data =
[[ 32  -3  17   8  11  -9   4   3 -24  40  27]
 [-16 -24  17   2 -11 -29   2   3 -27  10  -9]
 [-35   8  14 -21 -24  -8 -16 -14  37   5 -28]
 [ 13  23  12  27  -2  -1  -5  -4   8  24 -14]
 [ 13  24   5   6 -18 -10  -8 -10  15  -2 -36]
 [ -2  -6  18  -5  -3 -25  22  46  10 -10  -8]
 [-17 -31 -27 -11  13  29 -13  12 -12  -7  -6]
 [-31   0 -24  -9 -27 -21 -31 -14  44 -23 -33]
 [  5  17 -25  15  -4   2 -19 -15  27  11  14]
 [ -4  -2   7  -2  -4   4 -12  -5  18  19  -2]
 [  7  53 -15 -44  24  -4  33  25  47 -13 -11]
 [ 24 -11   5   5  29   8  15   0 -19 -19   8]
 [ 15  -4   7   1  20  -4  14 -10 -17 -40  -3]]
Rows and columns are counted from 1.
(1, 1) = 32
(4, 1) = 13
(9, 6) = 2
(1, 8) = 3
(11, 1) = 7
(2, 6) = -29
(4, 10) = 24
(4, 9) = 8
(3, 8) = -14
(13, 1) = 15
(2, 2) = -24
(12, 10) = -19
(9, 10) = 11
(5, 3) = 5
(12, 6) = 8
(4, 6) = -1
(6, 6) = -25
(12, 1) = 24
(10, 10) = 19
(6, 11) = -8
(12, 8) = 0
(10, 5) = -4
(1, 11) = 27
(6, 7) = 22
(6, 2) = -6
(10, 4) = -2
(8, 10) = -23
(5, 11) = -36
(3, 6) = -8
(4, 3) = 12
(5, 6) = -10
(7, 7) = -13
(6, 3) = 18
(11, 4) = -44

grid =
[[ 111.242  -55.630   13.228  125.829   95.176    2.785  -15.865  -78.894
   -45.945   -9.075 -160.113  -71.098    9.591  -16.631   21.549]
 [   8.232 -101.262  -33.516   73.561   10.624  -45.681   51.110  -31.923
   -22.198   24.012  -30.983 -143.846  113.136  -82.886  116.358]
 [ 144.981   76.899  119.423   97.191 -115.827   55.683  -55.226  164.852
     7.156   15.409  -16.906   53.198   41.438  -29.502  -49.801]
 [ -56.412  -57.989   16.534  -95.063   63.457   32.643    6.877   57.797
    85.199   -2.630   46.198 -108.348  100.539   25.111  -27.520]
 [ -57.130   25.142   41.234   84.392   -9.665 -155.420  -19.019  -48.878
    49.397  -43.506 -148.814   30.989  120.635   35.985   80.440]
 [ -55.941 -117.398   49.558   23.219 -141.617  -25.213  -12.989  187.274
    75.715   34.793  232.680 -114.706   84.939   53.664   45.244]
 [  97.991   74.182  -56.554   41.107   27.693   51.787  -36.771  120.354
  -182.137 -126.912   89.602   48.226 -150.686 -203.048   19.358]
 [  42.300   -4.092    5.676  -54.568  -23.567   10.577   54.154   43.770
   -70.658  105.443   47.042  -60.222   -2.274   -1.068  -45.594]
 [  15.158  -53.268  -65.807    0.290  -64.846  -11.373   -9.508  -62.959
   -28.954  193.500  -32.145 -104.389  100.684   11.680  -27.044]
 [  60.613 -103.059   41.280  188.790   18.037  108.076  -41.655   51.385
    42.962  -77.664 -141.341 -132.271  -27.980  -67.461   85.256]
 [  -2.278   32.561  -96.443 -114.112  191.957   93.455  -19.553  -38.182
    -4.337   19.101 -236.989  -48.146    1.326   66.519   35.753]]
Rows and columns are counted from 1.
(1, 1) -> 111.242
(7, 4) -> 41.107
(6, 5) -> -141.617
(5, 11) -> -148.814
(11, 2) -> 32.561
(10, 11) -> -141.341
(7, 6) -> 51.787
(1, 15) -> 21.549
(7, 14) -> -203.048
(9, 15) -> -27.044
(10, 13) -> -27.980
(4, 15) -> -27.520
(7, 12) -> 48.226
(6, 13) -> 84.939
(1, 12) -> -71.098
(4, 4) -> -95.063
(3, 7) -> -55.226
(10, 3) -> 41.280
(3, 10) -> 15.409
(6, 14) -> 53.664
(4, 2) -> -57.989
(9, 4) -> 0.290
(10, 9) -> 42.962
(7, 1) -> 97.991
(10, 12) -> -132.271
(3, 14) -> -29.502
(8, 2) -> -4.092
(5, 9) -> 49.397
(10, 2) -> -103.059
(9, 10) -> 193.500
(8, 9) -> -70.658
(8, 11) -> 47.042
(10, 1) -> 60.613
(9, 13) -> 100.684
(11, 6) -> 93.455
(11, 1) -> -2.278
